These are the activations of a small neural network, seen along a few directions. Each row is one input.
Each table varies a few parts of the input and shows all the possible inputs, shuffled.
Descriptions start from the smaller parts, as in this example, which fits no table here: one of 4 places along a line, together with either a single point or one of 11 places around a ring or (one of 3 separate values, together with one of 8 places around a ring).
Shared parts are said once, and a part with two or three values counts as separate values.
(in the rows, 128 means zero)

Other details of the inputs vary at random and push rows far along three fixed directions, the same in every table; ignore that.

Rows:
x1: [134 132 160 113 136  76 119 114 110 140 115]
x2: [ 88 212 104 189 149 146 148 104  92 176 129]
x3: [108 144 102 131 122 139 139 123  98 147 116]
x4: [149 125  88 126 109 191 160 118 177  80 164]
x5: [150  81 186 116 177  86  63 108 154 176 110]
x6: [163  81 127 116 128 135 145 140 146  99 116]
x7: [150  89 164  51  41 114 166 185  75  85 162]
x8: [149  86 161 102 167  73  70 128 161 187 105]
x9: [104 159  96 111 126 135 128  92 122 125 163]
x10: [160  53 162 119 152 132  72 156 208 114 109]
x11: [117 165  87 125 153 148 128 110 161 120 157]
x12: [107 123 156 121 124  83  97 119 111 139 122]
x13: [159  84 178  76  22 135 147 173  64  95 183]
x14: [100 135 111 152 144 164 129 123 129 137 115]
x15: [118 157 154 157 177  56  98  88 155 188  95]
x16: [104 157 151 154 191  60  69 109 152 176 102]
x17: [139 112  86 132 121 172 175 166 150  85 121]
x18: [118 111 104 147 106 197 141 152 143  75 122]
x19: [179  42 148 122 143 113 116 135 207 125 103]
x20: [ 87 220 105 186 157 138 127 104  82 146 122]
x21: [118 178 150  97  66  74 150 122   4 192 169]
x22: [152  42 155 109 147 113  97 132 213 106  84]
x23: [ 88 173 110 148 157  78 125  94  90 180 111]
x24: [154 111  94 135 120 194 163 148 139  90 113]
x25: [139 121 113 159 103 177 161 152 158  72 125]
x26: [108 182  84 186 145 179 161 129 129  80 110]
x27: [144 133 170  28  55  74 128 110  27 132 218]
x28: [100 176  78 173 148 202 163 148 129 117 123]
Description of these inputs: one of 4 separate values, together with either a single point or one of 6 places around a ring.
The inputs of x11 and x9 match in every part but the choice among 4 separate values. If x10 is changed in the same way as x11 into x9, which row does it become? -> x18
Which other rows agree with x24 in the choice among 4 separate values? List them by row number. -> x1, x5, x6, x20, x26, x27
A walk changes only the place on the ring of 6. It starts at x22 and steps to x23. List the rest of the walk in order. -> x3, x14, x18, x12

Rows:
x29: [107 149  56 167 138 181 193 159 137 108  81]
x30: [117 170  74 181 131 167 179 130 145  69 107]
x31: [196  31 121  82 132 176 117 119 221  91 146]
x32: [138 142 148  60  27  89 182 181  17 105 187]
x33: [109 166  49 142 142 197 161  92 151  77 142]
x34: [129  77 196  85 112  98  55 158 110 158 149]
x35: [127 107 122 202 224 154  89 112 239 112  44]
x36: [ 86 217  81 105 137 109 140  91  63 165 177]
x37: [146  93 179  61 112  66  91 132 140 149 166]
x38: [148  96 117  83  31 197 191 162 121  21 181]
x39: [119 138 137 172 203  56  97  84 146 228  63]
x40: [126 176  76 171 129 198 174 116 161 101 145]
x41: [103 162 155 164 218  64  66 110 149 202  78]
x42: [175  23 162 130 119 199  88 165 204  93 122]
x43: [165  76 206  97 113  82  97 141 105 160 126]
x44: [177  83 187  93 107  56 110 132 122 153 139]
x45: [ 61 206 133 161 114 128 108 111  37 151 147]
x46: [ 76 192 106 149 116  87 167 107  37 162 104]
Describe the family of inputs behind these rows. -> one of 3 separate values, together with one of 6 places along a line
The inputs of x37 and x40 match in every part but the choice among 3 separate values. If x34 is changed in the same way as x37 into x40, which row does it become? -> x42
Which other rows does x30 become when the choice among 3 separate values takes its other values? List them by row number. -> x32, x44
